Each row below is a small network's average activation on inputs in which a field has the value named, seen along a few directions.
Related values have similar rows: they may be neighbours, one step apart, or belong to one group.

Values of Buvon:
d1: -.25  -.25  .21  -.25  -.44  .03  .21  .22  -.12  .01
d11: -.08  .03  -.66  -.38  .29  .09  -.76  .09  -.23  -.01
d9: .55  .21  .04  .53  .32  -.03  .54  -.39  .40  -.16
d13: .04  -.26  .54  .01  .53  -.13  .12  .02  -.39  -.39
d7: -.11  .78  -.40  .08  -.22  .09  -.04  -.11  .66  .25
d14: .04  .28  .10  -.14  -.44  .22  -.23  .07  .55  .48
d10: -.40  -.42  -.03  -.01  -.02  .17  -.09  .00  -.54  .08
d4: -.08  -.11  -.51  -.42  .15  -.25  -.13  -.22  -.54  -.21
d15: -.01  .43  -.36  .27  -.43  .25  .44  -.34  .25  -.02
d3: -.31  -.21  -.08  -.44  -.03  .12  -.75  .18  .05  -.06
d12: .31  .04  -.01  .09  .71  -.14  -.06  -.03  -.70  -.50
d8: -.09  -.09  -.01  .03  -.47  -.30  .32  -.20  .25  .40
d5: .25  -.36  .62  .44  .11  -.34  .17  .18  -.13  -.20
d6: -.33  -.08  .01  -.21  -.14  .19  -.28  .55  .33  .39
d2: .47  -.01  .55  .40  .07  .05  .55  -.02  .17  -.06
Buvon is arranged as a 3 by 5 grid.
- List every value one step from d1, in the order listed. => d10, d8, d5, d6
- List every value one step from d7, in the order listed. => d14, d15
- List every value one step from d11, in the order listed. => d4, d3
Each value of Buvon is a pair of two hidden parts, and every pair occurs once (3 first parts, 5 second parts).
- d10 and d4 share the first part; d10 and d13 share the second. Which value has the first part of d13 and the second part of d4? => d12
- d7 and d14 share the first part; d7 and d9 share the second. Which value has the first part of d9 and the second part of d14? => d2

Values of Kipo:
w5: .56  -.18  .10  .18  .46  -.07  .28  -.26  -.60  -.30
w2: -.23  .09  .23  .05  -.55  .25  .30  .04  .55  .62
w9: -.24  .22  -.29  -.42  -.05  .23  -.64  .17  -.21  -.10
w7: -.19  -.61  .41  -.08  .16  -.13  -.11  .22  -.48  -.36
w10: -.29  .26  -.60  -.33  -.57  -.14  -.22  -.17  .28  .33
w4: .42  .25  .34  .48  -.14  -.07  .28  -.20  .70  .04
w3: -.21  -.29  -.10  -.58  .18  -.06  -.64  .33  -.16  .20
w6: .22  .20  .24  .32  -.51  .11  .40  .10  .55  .14
w8: -.03  -.40  .29  .37  .51  -.24  .12  .06  -.60  -.22
w11: .37  .28  .08  .21  .54  -.25  .51  -.20  -.21  -.43
w1: -.37  .18  -.69  -.21  -.03  .36  -.29  -.09  .18  .09
Kipo is arranged as a ring.
- Going along Kipo from w6 by way of its neighbour w4, in what order are w2, w9, w7, w10 met? => w7, w9, w10, w2
- List every value one step from w5, in the order listed. => w8, w11

Values of Milez:
e14: -.32  -.29  .25  -.18  -.31  -.11  -.34  .01  .34  .40
e11: -.19  -.34  -.24  -.08  .07  .40  -.32  -.10  -.39  -.24
e7: .25  -.01  .21  -.27  -.32  .32  -.12  .13  .39  .36
e17: -.22  .46  -.15  .50  -.11  .24  -.06  -.01  .38  .03
e12: -.39  -.16  .25  -.15  -.50  -.40  .19  .08  -.01  .09
e9: .14  .28  -.35  -.58  .16  -.02  -.04  -.26  .26  -.18
e16: .31  -.27  .19  .24  .64  -.14  -.19  .40  .15  -.06
e3: .05  .16  -.48  -.30  .15  -.38  -.34  .03  -.23  .08
e5: -.24  .00  -.44  .03  .30  -.01  -.24  -.05  -.51  .35
e6: -.08  -.16  .37  -.15  -.03  .27  -.24  .05  -.53  -.43
e8: .06  .33  .00  .11  -.16  .38  .03  .36  .22  .47
e2: .52  -.14  .28  .35  .20  -.39  -.08  -.30  .12  -.09
e4: .02  -.36  -.11  .01  -.45  -.25  .49  -.01  -.28  .03
e13: -.04  -.22  -.01  .20  .12  .19  .73  -.27  -.08  .02
e1: -.11  .35  -.48  .05  -.21  .01  .04  -.12  .39  -.30
e15: .37  .34  .24  .28  .10  -.06  .44  -.42  -.10  -.17
e10: -.13  .01  .47  -.06  .35  -.05  .06  .48  -.12  -.35
Milez is arranged as a ring.
- Going along Milez from e3 by way of its neighbour e9, in what order are e7, e8, e4, e10 met? => e8, e7, e4, e10
- List every value one step from e11, in the order listed. => e5, e6
- List every value one step from e2, in the order listed. => e16, e15
- What is the length, in steps, of the shortest route from e13 to e1? => 7

Values of Linom:
f12: .03  .03  -.14  -.20  -.26  .43  -.67  .11  .46  .27
f14: -.26  -.10  .07  -.10  -.39  .14  -.14  .25  .51  .57
f10: .51  .22  .41  .28  .35  -.09  .12  .17  .21  -.28
f9: .12  .33  -.19  .34  -.22  .04  .39  -.57  .04  -.13
f2: -.30  .45  -.22  -.36  .13  .36  -.54  .20  .22  .05
f11: -.08  -.52  .71  .16  .13  -.19  .09  .12  -.23  -.24
f13: -.11  .06  -.72  -.32  .20  -.11  -.54  .10  .02  -.11
f7: -.13  -.44  .12  -.14  .28  .02  .09  .26  -.73  -.06
f4: .30  .40  -.28  .58  .19  .05  .40  -.24  .08  -.21
f15: -.26  .07  -.50  -.41  .27  -.21  -.49  -.16  -.29  -.08
f3: .49  .24  .07  .40  .51  .00  .23  -.25  .19  .02
f17: -.21  -.55  .38  .07  .14  -.04  .12  .16  -.54  -.25
f5: -.32  -.04  -.08  .08  -.73  -.08  .38  -.18  .12  .35
f1: .07  -.23  -.27  -.35  .13  -.09  -.28  -.07  -.78  -.21
f8: -.02  .15  -.21  -.13  -.39  -.01  .68  -.35  .21  .00
f6: -.26  .06  .09  .02  -.63  .02  .12  .31  .42  .49
f16: .45  -.14  .75  .08  .28  -.25  .05  .13  .09  -.17
Linom is arranged as a ring.
- What is the length, in steps, of the shortest route from f11 to f4? => 4
- Going along Linom from f7 by way of its neighbour f1, in what order are f12, f10, f15, f8 met? => f15, f12, f8, f10
- List every value one step from f6, in the order listed. => f14, f5
